A small network was shown many inputs. Here are its activations along a few directions, one row for each input.
Each table varies a few parts of the input and shows all the possible inputs, shuffled.
A made-up example of a description, with smaller parts first: one of 5 places around a ring, together with either a single point or one of 9 places along a line or (one of 3 separate values, together with one of 4 places along a line).
Shared parts are said once, and a part with two or three values counts as separate values.

Other details of the inputs shift rows strongly along two fixed directions, in all tables alike. That doesn't count.

Table:
r1: -28 -57  25  11  -2 -63   1  15  60  10 -17  13  29
r2:  -3 -53  34  25   8   1 -14  13  73  28 -17  37   0
r3:  35  30 -16  11 -23  27  48 -22 -51 -29  37 -16 -23
r4:  -2 -72  17   9  -9  21   6   0  69  13 -34  29 -12
r5:  20  10   8 -62  15  24  15  -6  20   2 -41 -94  -4
r6:  -3  60  14   3  27  10   6  15 -72 -31  53  10  15
r7:  -2  20 -26  33 -18 -61 -28 -23 -40  -7  24  56  19
r8:   0 -20  12 -14 -18  -3  42  12  42 -21 -27 -71 -20
r9: -11 -59  35  -1  20 -32  15  13  53  11 -13  32  38
r10:   6  80   1  -3  24  69  -6   3 -73  -9  58 -72 -44
r11:  11  58 -38  -7  -7  41  35 -23 -59  -8  33 -25  -3
r12:  19  24 -29  28 -17 -13 -67 -35 -21  45  29  51  -5
r13:  -3 -93  -9  -1 -14 -33  35   0  46  12 -38  73  42
r14: -10 -31  26 -20   6 -32  32  35  19 -18 -17 -62  -1
r15: -13   9  54 -14  46  45 -15  48  46  -4 -17 -20 -11
r16:  25  52 -36   7 -31  -1  12 -26 -48 -39   7 -28 -26
r17:  11  61   5  38  -2  -9 -49  -2 -39  -7  32 -11 -42
r18:  -4 -13  16 -37  19 -30  12  27  15 -24 -44 -53   2
r19: -30 -52  -9  17   6   0 -35   1  84  60 -27  79  32
r20: -19 -47   2  -8  -2  43  -2  10  63   1 -48  55   2
r21:  -5  -8  36 -50  41 -29 -21   9  27  26 -21 -44  28
r22:  22  90  -3 -24   7  67  48   7 -80 -56  34 -56 -31
r23:  -1   5 -48  13 -22  -2  24 -11 -64 -19  16  96  34
r24: -13   5  66  11  22  -2 -16  42  43   4   0 -83 -42
r25: -29  13  49 -43  65   4  10  36  15  12   2 -63  28
r26:  18 -17 -72   9 -41 -44 -16 -51 -53  28   4  85  46
r27:   7   9 -45  42 -45  -8 -38 -36 -21  -7   3  51 -32
r28:  11   2  27 -47  27  35 -29   6  26  17 -29 -86 -32
r29:  -1 -10 -36  63 -61 -11 -18 -33 -19  -1  30  46 -32
r30:  -8   3 -61  13 -18 -13  16 -24 -61  15  27  73  42
Each input here is: one of 5 places around a ring, together with one of 6 places around a ring.
The inputs of r7 and r16 match in every part but the place on the ring of 5. If r25 is changed in the same way as r7 into r16, which row does it become?
Answer: r11
A walk changes only the place on the ring of 6. It starts at r12 and steps to r17. List the rest of the walk in order.
Answer: r24, r2, r15, r19
Which other rows does r29 become when the place on the ring of 5 takes its other values? List them by row number.
Answer: r1, r8, r14, r24
Which other rows does r20 become when the place on the ring of 6 takes its other values? List them by row number.
Answer: r4, r10, r27, r28, r29
